[145 131 118 154 102 123] result: 131

[[124 145 142 127]
 [104 110 117 152]
 [107 113 120 150]] result: 113

[107 125 111 136 116 132] result: 125

[131 117 129 156 132 137] result: 117

[[115 118 140 134]
 [135 100 114 143]] result: 100

[[146 132 119 123]
 [113 153 107 147]] result: 153

[[111 123 143 105 137 102]
 [120 120 151 109 141 108]
 [122 127 107 139 108 137]] result: 127

[[135 125 140 121 123 136]
 [116 122 133 134 130 130]
 [124 119 133 131 153 134]] result: 119

[129 128 127 141 107 150 127] result: 128

[123 156 144 150] result: 156
---
[[131 132 130 128]
 [128 140 127 135]
 [129 155 125 143]] -> 143

[[119 149 128 123 122 152]
 [123 144 133 128 126 149]
 [137 127 129 131 134 121]] -> 121

[[117 133 131 128 137]
 [155 137 119 137 104]
 [143 140 121 128 121]] -> 121

[[109 112 148 150 136]
 [131 121 124 116 124]
 [140 110 128 120 138]] -> 138

[[156 118 109 107 151 134]
 [114 109 108 131 102 111]
 [109 124 123 114 113 125]] -> 125

[[138 140 123 122 102]
 [129 125 130 133 124]
 [124 124 133 136 125]] -> 125

[[126 120 130 140]
 [126 110 132 115]
 [123 106 133 127]] -> 127
---
109  105  130  103 yields 109, 103

139  100  115  151  108 yields 139, 108

124  130  138  150  130  128 yields 124, 128

105  143  119  115  112  134
105  135  114  133  122  110
yields 105, 110

122  123  128  107  120  108  116 yields 122, 116

119  102  126  112  109  130  117
136  157  124  115  145  138  119
yields 119, 119
---
[102 115 150 109 129 135 133] yields 135

[129 158 136 109 126] yields 136

[155 150 145 116 152 138 115] yields 152

[[108 103 100 110]
 [132 129 106 121]] yields 129

[116 132 137 150 119] yields 137

[[123 107 131 115]
 [123 113 130 117]] yields 130
---
[118 123 102 125 113 136 123] Answer: 136, 102

[138 145 141 102] Answer: 145, 102

[[152 139 136 118]
 [151 141 135 119]
 [130 130 129 128]] Answer: 152, 118

[149 142 143 140 139 105 123] Answer: 149, 105

[131 144 143 153] Answer: 153, 131

[[133 110 130 121 122]
 [151 108 146 110 104]
 [143 110 136 110 125]] Answer: 151, 104
---
120  121  125  135  129  129  131  120  119  126  122  118
127  127  128  134  122  124  130  130  131  139  133  127
129  129  129  124  127  131  128  129  129  126  128  129
131  127  130  116  131  146  127  140  137  143  137  140
128  129  129  119  124  136  129  128  128  124  128  129
131  139  130  113  117  116  121  127  126  104  119  129
125  123  127  116  152  150  125  125  118  111  116  133
135  137  131  135  106  116  137  120  136  124  136  119
129  127  128  129  137  133  127  130  129  131  129  132
129  129  128  130  136  123  124  130  127  126  125  131
121  124  125  110  129  136  120  134  120  122  118  132
129  129  128  129  132  128  128  127  128  125  127  129
Answer: 128

117  116  119  129  126  125  126  122  122  123
141  145  143  116  125  120  126  128  124  123
119  118  120  145  132  144  133  138  150  141
134  132  130  116  128  114  127  116  104  118
141  142  140  112  129  112  128  120  106  117
Answer: 140

130  128  135  132  134  125  106  128  145  120  127  114  135
133  109  120  131  112  131  131  115  142  117  129  138  147
124  134  141  126  114  120  115  143  111  135  138  130  116
115  128  128  137  115  144  136  130  121  127  112  115  136
133  125  113  149  123  111  137  134  136  133  122  120  112
148  102  118  133  131  146  115  135  124  130  139  124  116
139  135  130  123  134  154  126  115  137  134  109  147  117
119  127  130  137  141  147  132  141  129  111  127  116  127
117  114  132  109  142  128  136  129  133  124  132  136  116
116  123  137  147  123  128  136  125  142  134  134  132  116
116  136  131  130  136  132  112  128  135  128  123  122  132
120  125  101  120  136  128  121  142  136  144  116  138  129
Answer: 101

125  122  129  130  129  124  130  129
115  126  148  140  137  117  130  141
120  151  122  144  100  117  130  136
127  119  130  125  132  135  129  125
124  148  124  138  109  117  129  135
130  131  127  124  125  131  129  133
123  117  128  122  132  132  124  128
125  122  127  132  130  128  125  123
Answer: 127

138  124  121  131  110  128  120  131  127  128
127  150  137  119  122  138  120  134  121  141
129  129  143  127  117  148  125  125  127  139
132  132  136  145  141  117  139  133  131  131
127  136  128  137  151  110  130  129  121  125
132  122  146  129  112  155  131  129  133  138
139  121  131  137  128  128  145  135  131  118
138  142  132  136  114  134  129  145  137  140
133  133  135  140  127  131  138  138  138  134
132  128  143  142  128  120  143  132  134  140
127  139  130  127  121  122  126  135  125  137
Answer: 130

115  128  115  117  141  106  134
134  132  120  135  140  132  130
124  129  114  125  141  119  130
114  116  140  135  131  117  135
127  138  132  126  135  119  141
120  138  144  124  132  112  147
130  123  122  144  141  134  128
113  119  134  119  121  115  123
131  139  128  132  142  124  141
129  133  133  142  145  125  144
Answer: 133

126  127  129  128  128  127  127  128  129  130  130  129
131  120  104  137  134  114  145  125  139  122  151  108
144  151  131  130  151  140  144  125  144  147  136  133
148  127  119  150  134  115  131  153  109  140  125  141
125  127  127  130  131  129  127  128  128  129  126  127
Answer: 127

146  146  141  135  135  142  120  134
127  141  131  137  136  148  115  145
132  121  122  134  109  122  133  123
146  137  141  131  130  133  128  126
135  143  140  130  143  143  120  138
144  133  137  125  130  123  131  117
123  120  114  141  103  128  127  132
143  137  147  116  149  125  132  119
143  138  135  138  123  139  123  133
140  128  136  118  135  115  136  111
128  135  124  146  116  146  117  144
Answer: 124
